A small network was shown many inputs. Here are its activations along a few directions, one row for each input.
In each table, some parts of the input vary, and every possible input appears once, in random order.
A made-up example of a description, with smaller parts first: one of 8 places around a ring, together with either a single point or (one of 2 separate values, together with one of 4 places along a line) or one of 9 places along a line.
Shared parts are said once, and a part with two or three values counts as separate values.
In the rows, 128 means zero.

Rows:
r1: [ 94 105 158 187 141 118 205 188  72 145 166 227 128]
r2: [127 122 176 215 146  94 131 178 133 126 179 208 112]
r3: [135 137 166 227 140 125 147 169  81 124 203 200 160]
r4: [118 119 123  63 123 144  93 121 142 130  72  79 143]
r5: [111 168 102 106 141 132 181  73 171  98 152  69 129]
r6: [127 122  97  45 107 128 138  94 149 138  44 105 118]
r7: [ 89 184 128 116 125 136 126  54 168  85 160  59 145]
r8: [100 145 126 106 145 171 190  59 141  96 143  60 146]
r9: [148 134 114 222 123 135 175 190 102 142 200 205 118]
r10: [154 146 120  87  97 143  66  61 138 117 103  65 138]
r11: [204  94  88 137 136 135 116 170  67 161 126 136 118]
r12: [ 80 157 152 122 139 161 138  40 143  94 152  55 162]
r13: [125 114 105  41 118 148 136  92 123 143  64 107 137]
r14: [179 143  79  81 111 148 112  94 145 145  85  74 117]
r15: [197 124 108 164 106  97  58 156 107 142 133 137 128]
r16: [130 143 156 240 124 121 129 168  94 135 198 181 129]
r17: [ 63 158 130  84 129 105 157  87 204  97 112  69 136]
r18: [154 126 142 206 155 125 191 177  70 152 193 198 129]
r19: [188 131  91  77 139 156 125  96 118 147  95  65 139]
r20: [ 48 146 114  80 116 133 184  65 172 113 115  99 119]
r21: [110 129 111  55 103 129  80 121 172 134  53  86 121]
r22: [172 125 132  85 120 140  86  64 125 124  97  60 159]
r23: [ 83 133 158 196 141  95 152 215 112 122 168 207 127]
r24: [ 52 161 140  83 151 132 162  80 174  86 128  81 155]
r25: [179  92 140 139 143 119  77 150 108 132 118 156 118]
r26: [135 122 142  85 114 142  65  82 179 129  78  74 111]
r27: [137 111 102 121 104 102  71 206 114 138 107 151 108]
r28: [147  99  86 109 103 106 120 182 102 168  85 167  92]
r29: [ 55 138 125  72 139 147 202  58 155 110 114 104 143]
r30: [182 108 124 155 113 139  68 159  74 148 138 134 134]
r31: [167  90 104 108 131 105 134 171  74 152  95 161 114]
r32: [120 105 190 214 152 120 137 181 112 139 191 209 126]
r33: [146 110 146  83 126 159  75  92 156 124  95  80 132]
r34: [167 105 126 145 115 117  58 168 128 130 128 163  99]
r35: [ 96 117 134 188 123 103 196 193 109 156 148 222 110]
r36: [193 125  79 146 112 135 103 173  89 154 130 139  89]
r37: [ 84 167 151 105 139 121 132  55 217  84 139  78 120]
r38: [108 121 168 194 158  88 168 202 104 132 163 208 144]
r39: [154 102 115 126 127 112  89 203  99 137 108 154 133]
r40: [ 61 142 176 103 150 155 144  33 179  89 142  86 136]
- Changing only one part turns r24 into r39. The same change can be made to r40. Which row results? => r25
- Changing only one part turns r2 into r34. The same change can be made to r3. Which row results? => r30
- What is each input in this table made of? => one of 2 separate values, together with one of 4 places along a line, together with one of 5 places around a ring
- A walk changes only the place on the line of 4. It starts at r9 and steps to r36. List the rest of the walk in order. => r14, r5
- Change only the choice among 2 separate values in r6. List by row number the other rows that result. => r13
- A walk changes only the place on the line of 4. It starts at r17 and steps to r21. List the rest of the walk in order. => r27, r23

Rows:
r41: [170 131 125  86 112 144  45 104 147 131 101  69 135]
r42: [146 133  93  76  94 144  54  82 113 118 108  69 145]
r43: [ 84 115 116  57 103 132  96 108 140 135  61 110 114]
r44: [125 114  99  50 127 131 149 109 161 142  61 118 105]
r45: [106 108 135  67 125 112  87 131 171 135  63 104 107]
r46: [111 135 129 226 100  95 116 222  82 145 180 220 110]
r47: [189  96 143 206 162 109 184 215  58 151 168 244 126]
r48: [104 119  90  55 114 123 140 122 140 134  51  87 120]
r49: [ 95 161 131  81 147 144 197  50 179  95 113  88 138]
r50: [162  94 137 213 154 117 174 231  35 157 158 224 146]
r51: [143  90 167 215 136 105 128 215  28 155 160 241 147]
r52: [131 127 141 234 122  96 108 239 115 140 191 214 105]
r53: [ 70 165 131  84 137 143 186  65 153 109 103  70 155]
r54: [186  71 183 234 147 109 136 211  70 157 180 241 124]
r55: [162 144 106 213 127  95 176 215 108 143 186 227  90]
r56: [117  97 119  68 119 133 104 108 177 137  83 110  98]
r57: [ 81 153 123  90 124 155 107  55 133 101 129  66 141]
r58: [132 144  92 218 121 102 170 228  79 152 174 209 114]
r59: [ 64 152 171  90 135 135 136  76 188  95 128  78 147]
r60: [128 158 109  86 147 160 166  52 159 102 121  70 130]
r61: [191 138  74  67 118 146 110  83 139 117 110  76 132]
r62: [151 118 134 241 118  94 132 212 119 153 200 224  90]
r63: [119 132 143 104 146 153 116  51 169 122 142  66 132]
r64: [102 143 141  87 138 155 100  77 163  96 141  57 141]
r65: [112 161 105  92 133 149 157  69 136 107 117  43 145]
r66: [ 44 161 149  86 123 137 144  54 153 100 118  86 149]
r67: [167  79 189 223 146 102 114 236  61 152 171 233 142]
r68: [ 86 140 170 109 149 133 150  47 195 105 126  74 141]
r69: [169 142  76  76 102 155 102  97 117 123  90  54 144]
r70: [193 119 118 103 115 134  57  78 153 131 106  67 127]
- Changing only one part turns r50 into r51. The same change can be made to r58. Which row results? => r46
- What is each input in this table made of? => one of 5 places around a ring, together with either one of 2 separate values or one of 4 places along a line
- A walk changes only the place on the line of 4. It starts at r68 and steps to r63. List the rest of the walk in order. => r70, r56
- Which other rows agree with r44 in the place on the ring of 5? List them by row number. => r47, r49, r55, r60, r61

Rows:
r71: [132 100 141 168 116 104  92 196 111 155 127 193 101]
r72: [ 97 153  99  44 117 159 117  38 156 107  84  28 137]
r73: [156 127 128 186 141 124 165 165  86 133 170 172 139]
r74: [108 138 110  42 137 145 129  66 173 109  76  46 134]
r75: [164 101 112 148 120 119 131 194  85 163 119 196 119]
r76: [ 80 130 151 179 140 107 166 177 127 130 160 192 118]
r77: [167 114 150 189 122 114  80 184 102 139 166 168 115]
r78: [128 112 118 161 138 108 176 180  92 144 143 197 122]
r79: [101 133 145  52 129 151 118  34 162 107  91  56 146]
r80: [187 110 120 180 127 123 117 180  82 150 151 168 133]
r81: [113 152 116  65 123 152 116  34 196 105 105  41 120]
r82: [112 141 163 205 147 118 155 161 118 120 190 164 139]
r83: [119 153 111  44 108 140 104  54 176 101  82  45 140]
- What is each input in this table made of? => either one of 5 separate values or (one of 2 separate values, together with one of 4 places along a line)
- Change only the choice among 2 separate values in r80. List by row number the other rows that result. => r75
